Each row below holds a small network's activations on one input, seen along a few directions.
In each table, some parts of the input vary, and every possible input appears once, in random order.
Descriptions start from the smaller parts, as in this example, which fits no table here: one of 5 places around a ring, together with either a single point or one of 9 places around a ring or (one of 3 separate values, together with one of 6 places along a line).
Shared parts are said once, and a part with two or three values counts as separate values.
In the rows, zero is written as 128.

Other details of the inputs shift rows strongly along two fixed directions, in all tables alike. That doesn't count.

A family of inputs:
x1: [118 137 115 129 134 111 115 128 157 126 140]
x2: [174 101 140 147 119 146 111  94  53 178  73]
x3: [160 103 130 150 118 147 135 130  83 158  78]
x4: [125 116 159 103 121 153 148 122 101  75 165]
x5: [133 131 163 101 119 141 135  99 112  91 168]
x6: [ 99 160  84 146 146  90 107 154 198 170 118]
x7: [139 126 156 105 120 132 126 107 109  87 170]
x8: [140 124 148  97 117 158 159 123 115  86 167]
x9: [120 147 114 125 138 114 118 130 155 137 141]
x10: [162  89 146 156 122 161 130 115  40 165  60]
x11: [116 135 157  97 119 123 130 109 142  73 184]
x12: [ 95 156 113 125 139  98 120 144 190 125 161]
x13: [158 117 162 102 119 151 131  90  77 102 157]
x14: [154 101 129 144 127 155 130 126  82 159  82]
x15: [ 94 157  87 144 140  88 103 146 200 166 111]
x16: [118 139 103 150 140 105 110 138 159 159 109]
x17: [ 98 153  84 154 145  87 103 155 197 158 115]
x18: [119 135 102 143 130 112 136 157 154 154  95]
x19: [132 129 152  95 117 145 163 127 120  80 167]
x20: [121 138 152 102 122 122 129 118 141  76 189]
x21: [145 117 168 118 115 139 128 102  88  99 154]
x22: [130 124 140 132 120 118 113 113 123 127 122]
x23: [103 143  78 146 137 101 127 172 196 158 107]
x24: [136 120 129 121 118 131 144 134 119 122 118]
x25: [100 152 107 127 137  99 114 142 189 114 157]
x26: [152 111 165 117 122 153 133  94  79  97 153]
x27: [176  91 137 143 111 153 138 110  48 169  56]
x28: [157 112 132 149 128 129 110 111  85 167  88]
x29: [121 131 149  94 120 147 156 122 117  78 166]
x30: [101 157 102 120 141 106 119 138 190 122 159]
x31: [154 107 127 143 114 135 134 129  87 153  75]
x32: [154 116 161 100 111 162 163 111  79  94 144]
x33: [124 115  94 175 135 119 109 152 119 194  45]
x34: [136 127 150 103 125 147 134  99 112  89 175]
x35: [139 125 155 102 122 133 128 104 110  88 173]
x36: [132 121 155 103 127 160 154 128 112  83 168]
x37: [119 136 122 127 137 123 123 124 148 122 149]
x38: [109 141 143  94 126 140 158 133 138  75 175]
x39: [179  98 142 150 122 155 115  89  44 176  70]
x40: [138 125  89 166 139 103  94 131 129 209  58]
x41: [153 111 164 108 109 153 156 117  79  89 140]
x42: [158  94 140 152 124 160 131 116  49 167  64]
x43: [146 105 108 167 129 132 122 133  83 200  32]
x44: [129 120 160 106 116 146 153 123  98  76 154]
x45: [137 120 156 111 121 141 129 102 106  82 171]
x46: [115 143 118 127 131 113 117 128 154 137 140]
x47: [103 147 101 119 134 116 143 161 192 118 151]
x48: [134 129  96 171 136 109  98 132 128 212  58]
x49: [124 122 129 121 124 134 141 131 117 122 118]
x50: [117 135  97 147 140 109 107 132 158 159 111]
x51: [147 102 132 142 119 140 131 122  76 151  75]
x52: [133 133 156 103 125 134 135 110 121  91 178]
x53: [136 120 139 131 122 123 116 113 112 132 128]
x54: [108 142 124 134 129 103 113 133 164 127 133]
x55: [ 89 147  83 148 138  93 121 170 188 152  97]
x56: [133 125 153 102 127 164 154 126 111  86 166]
x57: [113 145 110 130 140 119 120 129 162 131 144]
x58: [143 118 172 112 116 141 131  96  92  96 151]
x59: [ 95 147 108 128 143 121 137 167 187 115 149]
x60: [144 102 132 144 126 150 129 123  76 156  80]
x61: [161 112 169 106 120 152 133  90  69 102 154]
x62: [114 142 143 100 127 117 129 122 156  80 192]
x63: [123 117  96 177 137 120 111 154 119 195  46]
x64: [139 121 153 106 118 153 159 129 114  85 163]
x65: [117 139 133 129 130 113 121 129 146 124 147]
x66: [113 131 119 123 134 132 135 150 154 113 142]
x67: [119 132 121 127 133 118 117 122 148 117 148]
x68: [176  95 135 141 111 157 139 109  48 171  57]
x69: [135 124 144 129 124 127 121 109 114 134 122]
x70: [134 123  95 170 134 103  95 131 128 210  57]
x71: [135 116 156 108 121 157 146 127 106  79 162]
x72: [115 144 115 132 136 103 113 137 160 130 140]
x73: [136 122 140 134 121 121 114 115 111 131 127]
x74: [117 138 112 124 132 127 146 153 163 126 137]
x75: [119 139 107 151 135  99 105 141 155 160 108]
x76: [ 84 153 103 119 141 118 136 160 187 113 153]
x77: [123 129  98 147 129 117 129 157 155 153  99]
x78: [111 139 110 124 137 134 136 151 160 125 137]
x79: [104 152 101 120 136 121 146 161 189 123 149]
x80: [122 127 155 101 126 159 154 124 107  82 167]
x81: [ 86 152 107 123 138 106 140 163 186 111 144]
x82: [140 125 140 133 127 126 120 117 111 135 127]
x83: [ 99 155 108 119 138  98 117 142 191 121 162]
x84: [116 136 132 119 126 115 120 118 150 119 144]
x85: [133 123 130 139 130 127 116 117 119 128 128]
x86: [ 96 146 108 129 140 119 134 167 185 112 148]
x87: [ 99 153  80 145 146  89 105 150 200 162 117]
x88: [160 109 133 147 128 139 115 104  80 165  88]
Each input here is: one of 8 places around a ring, together with either one of 5 places around a ring or one of 6 places along a line.
Changing only the place on the ring of 8 turns x83 into x82. The same change can be made to x87. Which row results?
Answer: x16
Changing only the place on the ring of 8 turns x40 into x28. The same change can be made to x70. Which row results?
Answer: x65
Changing only the place on the ring of 8 turns x61 into x35. The same change can be made to x36. Which row results?
Answer: x66
Change only the place on the ring of 5 in x77. List by row number the other rows that result.
Answer: x31, x33, x55, x71
Which other rows agree with x2 in the place on the ring of 8? List them by row number.
Answer: x8, x13, x15, x29, x30, x34, x46, x68, x76, x78
Start at x60 and move only the place on the ring of 5, one step at a time. The first step leads to x14. Which rows follow, in order?
Answer: x47, x27, x49
Which other rows agree with x80 in the place on the ring of 8? List them by row number.
Answer: x5, x6, x9, x32, x38, x39, x48, x56, x57, x79
Start at x85 and move only the place on the line of 6, one step at a time. The first step leads to x17. Which rows follow, in order?
Answer: x72, x75, x21, x54

A family of inputs:
x89: [107 138 154  88 115 136 166 139 153  51 199]
x90: [ 99 146 102 134 135 108 131 148 180 116 126]
x91: [170 121 165 120 117 139 125  95  95 116 159]
x92: [ 99 134 104 142 145 117 112 152 180 124 146]
x93: [107 132 108 150 149 118 101 145 140 139 125]
x94: [191  98 193 115 108 169 134  64  36 112 147]
x95: [ 90 154 121 114 132 109 142 158 167  95 161]
x96: [133 122 102 146 130 110 108 128 111 177  71]
x97: [152 107 137 136 118 137 140 121  93 128 101]
x98: [149 103 157 135 115 155 142 126  77 141  93]
x99: [142 125 135 116 119 128 124 109 120 129 134]
x100: [119 128 138 116 133 134 125 139 153  76 191]
x101: [129 124 111 160 127 117 122 164 139 179  71]
x102: [103 150  78 132 132  84 117 164 210 145 125]
x103: [160  95 145 124 115 149 129  90  55 144  93]
x104: [104 151  87 141 138  98 102 135 184 165 105]
x105: [144 118 154 116 121 138 142 115  78  94 137]
x106: [123 125  92 149 129 114 109 128 141 176  68]
x107: [153 110 157 118 106 146 152 128  90  99 136]
x108: [152 140  78 114 153 182 170 151 142 168 127]
x109: [103 136 104 158 136 120 120 157 155 173  71]
x110: [112 154 153  77 127 121 134 113 145  61 215]
x111: [135 115 155 117 112 155 149 114  91  97 129]
x112: [119 129 126 124 131 121 140 130 131 111 133]
x113: [ 88 152 102 148 144 100 120 174 171 162  99]
x114: [107 166 130 116 142 100 116 126 175 113 185]
x115: [145 117 111 151 130 119 102 108  99 195  68]
x116: [132 140 125 112 122 112 122 128 156 116 158]
x117: [ 99 139 141 102 124 129 155 137 146  79 174]
x118: [153  89 149 147 132 162 113  99  51 141 104]
x119: [116 124 148 125 128 141 141 134 112 126 123]
x120: [130 139 125 141 138 114 109 109 136 163 126]
x121: [140 134 144 130 129 133 115  96 122 131 140]
x122: [160 107 110 164 121 118 122 140 103 173  59]
x123: [138 117 130 115 116 131 134 117 120 122 126]
x124: [102 132 137 116 138 143 122 125 153  74 183]
Describe the family of inputs behind these rows.
Answer: either a single point or (one of 5 places along a line, together with either a single point or one of 6 places along a line)
Start at x113 and move only the place on the line of 6, one step at a time. The first step leads to x95. Which rows follow, in order?
Answer: x105, x96, x110, x114

A family of inputs:
x125: [116 124  90 154 142 135 135 164 120 177  60]
x126: [162  86 122 185 124 128  80  99  46 214  15]
x127: [104 159 131 110 130 104 125 130 181  91 187]
x128: [160 121 161  82 119 167 141  84  89  87 190]
x129: [ 84 160  93 149 152  85  99 155 213 142 152]
x130: [118 123 128 120 137 155 155 149 109 116 130]
x131: [ 73 158  84 124 140 102 154 189 200 130 122]
x132: [120 134 122 148 136 105  96 129 145 157 109]
x133: [162 108 208  95 109 167 136  74  51  53 198]
x134: [140 122  91 172 130  97  99 125 121 210  45]
x135: [ 89 168  91 143 148  84 102 154 217 144 148]
x136: [118 126  99 130 131 130 144 167 152 121 118]
x137: [172 112 191  81 109 169 148  65  51  57 187]
x138: [125 117 184  93 120 147 127  91  96  49 205]
x139: [135 116 153 141 116 120 105 107  96 133 109]
x140: [108 142 157  88 119 116 141 113 150  50 212]
x141: [131 116 131 124 124 154 155 143  86 130  96]
x142: [164  90 116 181 133 159 129 139  39 221   9]
x143: [ 99 172  80 126 142  89 113 155 226 161 144]
x144: [145 134  94 150 128 105 112 129 143 209  73]
x145: [155 122 165  92 124 157 138  81  86  73 184]
x146: [154  93 153 118 107 179 172 120  62 113  97]
x147: [139 130  89 163 149 113  97 122 137 195  82]
x148: [123 129 111 136 128 128 143 170 152 126 119]
x149: [136 113 154 138 112 114 113 108  96 132 107]
x150: [ 93 168  80 130 144  76 118 148 218 143 138]
x151: [ 91 150  78 154 143 106 135 190 178 176  74]
x152: [158 100 164 122 119 149 114  85  58 118 122]
x153: [132 128  90 164 140 109  94 125 133 188  77]
x154: [ 78 159  95 101 132 106 157 189 223  72 180]
x155: [119 142 113 145 143 110 106 130 160 146 138]
x156: [116 122 100 140 129 146 149 158 140 148  81]
x157: [107 145 155  89 123 123 133 113 150  49 215]
x158: [ 71 171 117 105 135  73 123 153 232  88 191]
x159: [127 125 141 119 120 111 120 113 123 120 130]
x160: [123 131 148  93 113 142 168 154 143  55 181]
x161: [110 162 126 110 141 111 125 127 185  96 191]
x162: [121 127 152 134 125 119 105 115 121 116 139]
x163: [163 106 171 130 111 144 119  88  59 119 125]
x164: [169  95 171 138 121 151 109  85  48 140 110]
x165: [144 117 147 139 116 118 119 108  98 136 114]
x166: [109 126 141  97 131 171 172 142 140  65 181]
x167: [188 101 154 127 122 167 122  83  53 161 118]
x168: [ 71 160  91 139 139  72  96 155 214 133 134]
x169: [177 107 153 106 109 154 138  84  65 137 125]
x170: [ 79 162  88 133 143  75  99 154 217 139 134]
x171: [128 121  95 172 139 132 128 166 109 205  36]
x172: [135 114 126 118 113 135 161 152 121 106 119]
x173: [ 71 162 106 108 141 130 161 182 225  82 180]
x174: [113 154  75 165 157  91  95 146 192 193 100]
x175: [123 129 149  91 109 136 176 154 144  55 179]
x176: [172 119 201  66 109 181 153  72  68  54 224]
x177: [166  95 190  90 108 187 174 116  56  46 184]
x178: [105 136 154  83 115 155 188 147 155  46 191]
x179: [120 135 121 145 130  99 100 129 145 156 103]
x180: [179 108 120 171 125 129 101  98  67 211  37]
x181: [ 95 170  88 133 142  75 119 150 220 144 140]
x182: [174  96 156 138 124 158 114  81  45 142 113]
x183: [158  93 135 182 127 128  84 103  61 201  44]
x184: [173 101 127 172 117 121 105 101  63 206  38]
x185: [129 109  82 170 137 148 133 157 119 196  32]
x186: [186 103 148 118 113 162 125  81  50 157 104]
x187: [135 116 140 126 118 146 162 145  88 133  95]
x188: [133 113 184  95 105 134 135  90  85  62 174]
x189: [128 124 135 134 135 128 111 111 119 122 148]
x190: [106 140 158  88 133 128 127 112 153  54 220]
x191: [125 125  94 168 140 106  90 128 133 185  77]
x192: [ 98 165  72 128 154  99 109 151 221 163 153]
x193: [121 124 140  95 126 151 164 150 138  58 189]
x194: [ 81 150  86 138 148 127 148 184 211 132 132]
x195: [118 142 109 134 132 106 111 126 153 139 127]
x196: [164  92 155 133 109 183 161 120  53 133  79]
Changing only one part turns x159 into x179. The same change can be made to x131. Which row results?
Answer: x151
Describe the family of inputs behind these rows.
Answer: one of 8 places around a ring, together with either one of 3 separate values or one of 6 places along a line
Change only the place on the ring of 8 in x157. List by row number the other rows that result.
Answer: x129, x133, x140, x163, x165, x189, x191
Start at x168 and move only the place on the line of 6, one step at a time. The first step leads to x170. Which rows follow, in order?
Answer: x157, x195, x137, x186
Which other rows agree with x174 in the place on the ring of 8? List them by row number.
Answer: x129, x142, x155, x164, x167, x177, x183, x194
